These are the activations of a small neural network, seen along a few directions. Each row is one input.
In each table, some parts of the input vary, and every possible input appears once, in random order.
A made-up example of a description, with smaller parts first: line(4) and (point or ring(11) or (values(3) and ring(5))).
Shared parts are said once, and a part with two or three values counts as separate values.

Other details of the inputs vary at random and push rows far along two fixed directions, the same in every table; ignore that.

Table:
r1: [ 28.9  14.9 -12.1  22.7  38.9  45.3  24.1 -79.3 -16.0   6.0 -20.6]
r2: [-16.4  -9.9  14.1  26.3  -4.7  -5.7   4.6  44.7  39.3 -16.1   9.7]
r3: [-12.8   3.9  -1.7  -9.2  -3.2  -3.4   2.1   5.3   9.9  -2.9   7.3]
r4: [ -2.5   0.2  -4.7  -3.4  -2.2 -11.1  -3.7   3.2  17.3  -3.1   1.5]
r5: [-18.1  17.8   1.0  18.2  10.8   1.4  11.0   9.7  36.3 -30.9   6.2]
r6: [-29.4  19.3  -1.1  41.2  23.8   2.2  16.3  19.4  61.0 -33.6   3.7]
r7: [  8.1 -24.2   7.3 -25.3 -20.8  -0.3  -8.0  -4.2 -32.9  18.6  -1.5]
r8: [ 18.6  -8.7  -9.5 -44.4 -11.8 -17.5 -22.5 -34.9 -56.8  32.6  -8.4]
r9: [  9.6  17.2  -2.1  34.0  32.9  24.2  22.5 -13.9  11.2 -20.8  -4.4]
r10: [-25.0  -9.5  18.3  23.1  -6.6  -3.3   4.9  42.9  27.1 -25.2   7.3]
r11: [ 14.8 -21.3  13.0 -28.2 -26.1 -19.5 -17.1  19.9 -30.6  21.0   9.3]
r12: [ -0.7 -19.2   5.8  -8.7 -20.7  -3.8   0.4  34.6   3.3   5.3  11.2]
r13: [ 10.8   2.1   7.4  10.8   1.8  13.0   8.2 -11.4  -2.5  -9.5  -0.5]
r14: [  8.9 -26.6  12.9 -28.9 -24.4 -19.7 -18.6  18.5 -33.6  17.0   3.1]
r15: [ 15.6  22.8 -17.4  -6.8  20.8  18.1  -1.4 -61.4 -29.6  15.2 -10.9]
r16: [-33.9  19.5   4.4  33.0  22.1   6.0  18.0  19.7  54.7 -51.7   1.0]
r17: [ -4.7 -20.4  15.5  -7.0 -21.6  -9.7  -6.9  28.2  -1.0  -8.2   4.7]
r18: [-16.3  -5.9   9.5  26.7  -7.4  -2.6   8.4  49.1  33.4 -19.7  12.7]
r19: [  3.8  49.9 -15.4  36.7  52.0  34.5  28.8 -72.9   2.4 -11.9 -37.8]
r20: [-38.9  22.6   3.7  32.3  28.5   9.4  13.2  25.8  52.3 -44.2   1.6]
r21: [ 24.5  33.2 -28.2  17.0  36.9  32.3  19.2 -83.2 -15.1  -3.8 -19.4]
r22: [-10.3  -1.1  -6.8 -14.9 -12.6 -15.8 -12.9  31.9   8.2   6.0   9.7]
r23: [ 24.6   2.5  -1.8   8.6  20.1  12.9   5.6 -33.3 -15.4   8.1  -9.6]
r24: [ 24.3  -1.2   1.3 -11.7  -6.9   4.3  -3.6 -34.7 -45.9  32.6 -26.2]
r25: [  4.8 -17.3   6.4  -4.9 -23.5  -9.7  -4.2  33.9   3.8  -1.2  10.2]
r26: [ -2.3 -12.6  14.4  -7.2 -17.2  -5.2  -9.7  33.1  -2.8   5.3  10.7]
r27: [ 34.5 -10.3  -3.5 -20.5 -15.9   6.0 -11.6 -50.8 -62.9  39.5  -7.4]
r28: [ 21.0   6.7  -8.8  10.0  15.0  25.1   6.1 -30.2 -20.3   9.6  -7.5]
r29: [ -6.4   9.2  -0.3  -6.3   4.0 -12.1  -3.0   7.8   4.9  -5.6   6.5]
r30: [-11.6   6.9  -6.0  -4.5  10.1   7.6   6.1 -19.7   0.5  -6.9  -5.7]
r31: [-17.3  -8.6  -3.4 -10.4 -26.0 -28.2 -11.7  44.5  15.1   3.6  14.8]
r32: [  0.6 -18.3   9.8  -5.4 -13.7  -8.2 -12.0  32.6   5.7  10.8   7.1]
r33: [ -7.7 -16.1  -1.4 -31.1 -29.5 -27.0 -22.8   7.2 -24.3  19.8   2.8]
r34: [  9.4 -19.6   7.0 -21.9 -17.1  -2.0 -17.0  -0.2 -35.8  20.6  -2.4]
r35: [-25.9   5.3   1.9   9.9   5.7 -10.9  -3.2  42.0  46.0 -15.7   9.2]
r36: [ -2.2   3.5  -3.7  -4.2   7.6 -14.5  -4.3   7.0  12.3   0.3   1.9]
r37: [  1.2 -20.1  -4.9 -38.6 -25.7 -23.7 -18.3  10.2 -10.7  29.1   6.2]
r38: [ -2.0 -11.2  -2.1 -30.5 -31.4 -26.9 -21.8   8.1 -21.6  24.4   9.7]
r39: [ -2.0   7.5  -8.5  -4.3   4.4 -11.7  -0.9  11.9   6.7  -3.4   4.7]
r40: [ 28.5  -3.9  -2.7 -14.5  -0.8  20.8   3.3 -50.2 -44.4  24.8  -7.6]
r41: [-11.6  -6.9  -6.3 -18.3 -16.6 -14.4  -4.1  27.9  10.6   4.7  10.8]
r42: [  5.4  27.9  -1.2  60.8  51.1  43.6  36.2 -38.7  39.8 -40.3 -13.6]
Each input here is: values(2) and (point or (line(4) and values(5))).
- Changing only the values(2) part turns r20 into r34. The same change can be made to r21. Which row results? => r25
- Changing only the values(2) part turns r31 into r18. The same change can be made to r4. Which row results? => r42
- Start at r14 and move only the line(4) part, one step at a time. The first step leads to r11. Which rows follow, in order? => r9, r23
- Which other rows does r27 become when the values(2) part takes its other values? List them by row number. => r38
- Which other rows does r30 become when the values(5) part takes its other values? List them by row number. => r8, r16, r20, r33
